A small network was shown many inputs. Here are its activations along a few directions, one row for each input.
Each table varies a few parts of the input and shows all the possible inputs, shuffled.
Descriptions start from the smaller parts, as in this example, which fits no table here: one of 5 places around a ring, together with either a single point or one of 9 places along a line or (one of 2 separate values, together with one of 6 places along a line).
Shared parts are said once, and a part with two or three values counts as separate values.
In the rows, zero is written as 128.

Other details of the inputs shift rows strongly along two fixed directions, in all tables alike. That doesn't count.

A family of inputs:
R1: [109 127 135 131 149 120 121 132 145 139 138 115 113 132]
R2: [104 117 112 120 116 121 127 143 122 125 105 138 110 124]
R3: [123 120 115 129 129 113 125 124 127 125 127 117 136 130]
R4: [127 142 184 129  96 164 129 129 106 118 165 124 124 126]
R5: [184 154 188 125  98 200 143 137  98 110 168 159 137 111]
R6: [188 115  55 119 136 132 150 131 110 113 113 173 179 129]
R7: [175 103  56 115 128 136 139 133 100 133 120 176 180 133]
R8: [106 132 134 133 144 118 125 130 145 140 136 114 116 131]
R9: [138  90  20 107 140  92 135 138 115 141  68 173 141 137]
R10: [116 138 138 133 150 117 127 127 153 144 131 118 111 125]
R11: [121 141 137 136 147 111 127 118 155 122 122 110 116 123]
R12: [165  98  47 116 135 120 135 123 105 140 106 167 171 140]
R13: [113 122  86 131 173  78 124 121 170 145 101 110 121 126]
R14: [ 87 128 152 133 130 110 114 115 138 140 135  96 101 140]
R15: [134 147 188 135  91 160 130 122 105  95 158 116 129 124]
R16: [161 131 147 124  94 166 138 133  97 114 147 145 157 126]
R17: [ 89 123 153 131 135 113 110 117 138 139 137  97  98 142]
R18: [113 122 107 131 152 110 122 130 146 143 121 123 131 130]
R19: [153 138 141 120  91 175 142 153  99 107 124 166 128 111]
R20: [115 137 140 135 149 118 121 126 154 142 126 117 117 122]
R21: [130 129 116 131 139 117 129 128 137 126 125 120 135 125]
R22: [148 136 162 129  94 155 130 118  97 108 144 125 137 126]
R23: [ 92 114 122 129 148 102 114 126 146 143 134 106 110 140]
R24: [119 138 141 133 145 115 126 126 156 139 122 112 119 123]
R25: [104 142 168 137 128 128 122 129 145 130 138 100 115 126]
R26: [169 147 151 120  91 181 144 151 104 108 124 172 124 104]
R27: [ 93 131 152 139 128 101 115 108 138 119 126  89 106 138]
R28: [106 122 136 131 126 110 119 117 133 136 122 105 122 139]
Each input here is: one of 4 places along a line, together with either a single point or one of 6 places along a line.
Question: Changing only the place on the line of 4 turns R1 into R23. The same change can be made to R18. Which row results?
Answer: R7
Question: Which other rows does R27 become when the place on the line of 4 takes its other values? List them by row number.
Answer: R6, R11, R15

A family of inputs:
R29: [160 125 112 117  99 152 142 136  98 119 117 164 152 122]
R30: [121 105  71 134 165  80 122 102 141 139 129 109 160 152]
R31: [128 141 200 127  87 173 123 125  96 127 162 119 120 131]
R32: [ 67 147 127 153 235  51 110 128 248 176 121  63  89 117]
R33: [ 33 101 111 140 187  37  91 100 185 171 120  55  85 165]
R34: [ 10 114  96 134 173  39 104 141 196 157  69  82  52 133]
R35: [118 163 173 149 190 118 122 128 202 147 149  94 108 106]
R36: [191 148 184 130  77 189 145 112  74  84 184 132 173 125]
R37: [ 72 135 148 133 122  98 117 133 148 123 101  98  76 122]
R38: [108 105  70 122 139 101 123 144 135 138  90 146 119 127]
R39: [173  98  31 110 129 109 142 127 107 123  79 176 160 130]
R40: [170 118 115 125 113 151 135 123  98 114 145 148 171 136]
R41: [118 151 194 131  77 172 127 138 103 103 135 134 102 113]
R42: [ 23 103 110 131 173  44  96 122 184 176  99  71  68 148]
R43: [222 136  48 126 190 121 157 127 160 135 110 176 179 110]
R44: [124 151 194 129  75 165 128 135 101  93 129 130  96 111]
R45: [156  93  35 106 130 125 142 149 104 148  95 190 148 135]
R46: [159 151 180 122  61 199 145 148  79  98 141 165 131 109]
R47: [165  99  34 111 132 115 141 131 108 133  86 179 166 132]
R48: [123 144 196 127  81 172 127 140 105 111 149 125 116 114]
R49: [ 66 127 158 124 119 126 113 146 135 137 118 119  64 128]
R50: [ 78 129 162 132 121 115 109 129 142 131 123  98  94 125]
R51: [171 102  39 116 132 116 143 127 106 137  95 168 181 138]
R52: [136 149 200 137  90 164 130 116 106 105 166 109 139 131]
R53: [111 143 193 118  79 184 130 156  99 118 144 145  86 116]
R54: [183 124 114 128 113 144 140 105  92 101 153 137 178 136]
R55: [168 114 114 122 122 150 135 115  93 131 173 142 175 148]
R56: [152 123 110 117  96 161 140 155  98 118 118 171 140 115]
R57: [ 85 134 161 139 125  99 109 107 141 121 116  80  95 133]
R58: [ 24 116 103 133 166  43 103 133 185 139  66  83  46 130]
R59: [120  97  76 124 156  92 123 116 134 155 127 122 145 156]
R60: [152 102  30 108 129 122 145 153 109 126  73 194 143 125]
R61: [ 33 114 108 136 167  34 102 116 187 150  80  65  70 137]
R62: [158 103  28 106 127 116 150 155 109 119  68 190 140 122]
R63: [129 145 198 133  87 170 120 125 101 110 153 116 126 122]
R64: [130 106  71 129 152  81 125 104 137 126 106 115 144 147]
R65: [110 147 191 123  79 179 130 162 107 104 137 140  92 106]
R66: [150 116 110 113 101 161 134 144  91 130 123 175 129 127]
R67: [150  97  30 107 131 126 141 161 110 129  80 193 142 122]
R68: [176  98  38 120 142 110 141 115 109 129 109 162 187 147]
R69: [212 127  55 121 193 137 157 139 154 163 133 184 180 120]
R70: [136 151 198 132  81 161 129 119 100 100 144 110 122 120]
R71: [102 154 222 144  98 138 119 108 127 101 161  72 105 130]
R72: [129 140 199 128  87 173 119 120  93 124 161 121 118 132]
R73: [182 143 182 131  84 195 140 124  78  97 195 136 178 127]
R74: [221 137  48 125 188 122 161 132 162 137 112 175 182 109]
R75: [ 89 124 166 140 144 110 106 101 136 141 173  78 118 152]
R76: [ 94 151 215 148 114 135 115 105 132 115 182  67 122 136]
R77: [169 119 115 124 112 151 139 128 100 117 147 147 173 135]
R78: [160 121 116 121 106 152 135 134  98 124 129 150 162 126]
R79: [120 109  75 127 145  92 122 116 133 141  96 126 142 141]
R80: [ 83 142 218 131  94 152 109 124 119 129 154  98  80 128]
R81: [125 103  77 132 162  91 119 111 136 138 139 112 162 148]
R82: [171 185 209 145 146 176 140 128 159 120 170 125 131  99]
R83: [120 158 175 145 189 123 122 123 191 161 157 100 102 117]
R84: [129 191 234 152 155 156 131 128 185 131 172  92 106 100]
Question: Changing only one part turns R84 into R69. The same change can be made to R30. Which row results?
Answer: R75
Question: Changing only one part turns R42 into R29. The same change can be made to R66. Which row results?
Answer: R41
Question: What is each input in this table made of?
Answer: one of 2 separate values, together with one of 4 places along a line, together with either a single point or one of 6 places along a line
Question: List by row number the other rows that have the place on the line of 4 and the choice among 2 separate values in common with R38.
Answer: R35, R40, R50, R63, R67, R81
Question: Which other rows does R52 become when the place on the line of 4 takes its other values? List them by row number.
Answer: R59, R71, R77
Question: Which other rows does R39 become when the place on the line of 6 takes its other values? List them by row number.
Answer: R44, R54, R57, R58, R64
Question: Which other rows does R31 become when the place on the line of 4 takes its other values? List them by row number.
Answer: R51, R70, R78

A family of inputs:
R85: [130 151 183 140 136 144 125 120 143 128 162 104 125 123]
R86: [132 154 183 141 135 141 126 118 145 124 159 102 125 121]
R87: [102 122 139 132 125 116 118 119 127 129 136 105 121 139]
R88: [133 106  72 122 141 100 130 123 126 136 108 136 145 139]
R89: [ 93 133 155 134 126 115 116 122 140 128 128  99 105 130]
R90: [103 145 182 134 113 138 120 127 132 120 138 105  99 122]
R91: [133 113  73 121 148 109 133 137 136 142 103 150 135 130]
R92: [111 133 163 133 109 132 120 119 119 116 143 105 121 133]
R93: [134 142 158 127 113 156 132 142 123 120 135 139 116 114]
R94: [139 117  71 121 148 109 136 140 140 136  96 152 135 123]
R95: [117 117 100 125 143 109 125 130 137 139 113 131 122 132]
R96: [223 129 129 111  69 210 156 136  50  99 156 196 188 123]
R97: [133 105  69 121 144 106 130 128 128 142 107 144 144 137]
R98: [108 127 114 130 143 106 125 131 147 135 109 122 112 126]
Question: What is each input in this table made of?
Answer: one of 2 separate values, together with either a single point or one of 6 places along a line
Question: Changing only the choice among 2 separate values turns R89 into R97. The same change can be made to R86. Which row results?
Answer: R85

A family of inputs:
R99: [107 103  51 133 174  57 127 114 163 145  99 114 142 142]
R100: [ 60 143 201 136 112 124 106 131 146 142 128  89  68 126]
R101: [ 79 141 162 144 154  94 109 122 174 130 128  81  97 118]
R102: [150 139 146 127 137 145 133 124 134 145 143 132 139 124]
R103: [155 121 114 129 126 138 129 115 111 123 140 142 155 134]
R104: [ 55 135 173 142 156  94 104 124 173 144 150  73  82 132]
R105: [214 142 158 118  70 226 156 146  62 106 162 193 184 115]
R106: [140 127 143 120 101 162 134 143  95 118 152 146 131 124]
R107: [143 123 147 118  88 159 126 124  87 113 128 147 127 132]
R108: [157  95  21 118 149  91 142 129 126 134  93 155 177 145]
R109: [148 119  99 123 155 122 134 128 139 146 137 136 140 132]
R110: [ 59 119 154 130 131 102 109 133 150 142 122  95  71 134]
R111: [135 146 168 126  92 164 134 138 107 108 126 146 103 117]
R112: [ 94 164 235 148 116 131 118 109 149 118 164  62  92 125]
R113: [ 66 157 230 141 104 145 108 129 135 132 156  80  78 121]
R114: [ 93 158 235 147 121 138 106 103 143 125 169  66  88 131]
R115: [ 91 109  70 133 184  70 117 122 177 169 104 114 126 138]
R116: [100  99  45 121 161  65 119 134 159 146  66 129 113 130]
R117: [134 132 162 126 108 162 131 142 112 119 159 132 130 128]
R118: [126 113  58 130 191  64 123 122 177 153  92 115 134 129]
R119: [165 149 197 120  46 198 143 132  70  88 149 150 134 117]
R120: [147 143 146 125 103 162 140 138 104 108 134 149 127 118]
R121: [142 130  97 130 151 119 137 128 142 128 120 145 138 125]
R122: [107  94  31 122 159  60 129 122 141 144  84 125 142 144]
R123: [176 116  55 118 141 133 148 141 117 124 107 177 165 131]
R124: [ 74 120 140 134 133  99 107 113 135 134 126  89 101 139]
R125: [160 123  97 120 115 143 138 139 106 113 115 157 151 115]
R126: [153 128 113 126 125 140 135 139 122 114 121 144 150 119]
R127: [201 117 102 115  97 177 143 129  71 107 140 179 184 136]
R128: [207 134  92 119 137 157 157 130 111 122 127 180 169 120]
Question: What is each input in this table made of?
Answer: one of 5 places along a line, together with one of 6 places around a ring
Question: Which other rows does R116 become when the place on the ring of 6 takes its other values? List them by row number.
Answer: R100, R107, R110, R111, R119
Question: Start at R100 and move only the place on the line of 5, one step at a time. The first step leads to R113. Which rows follow, in order?
Answer: R105, R115, R102
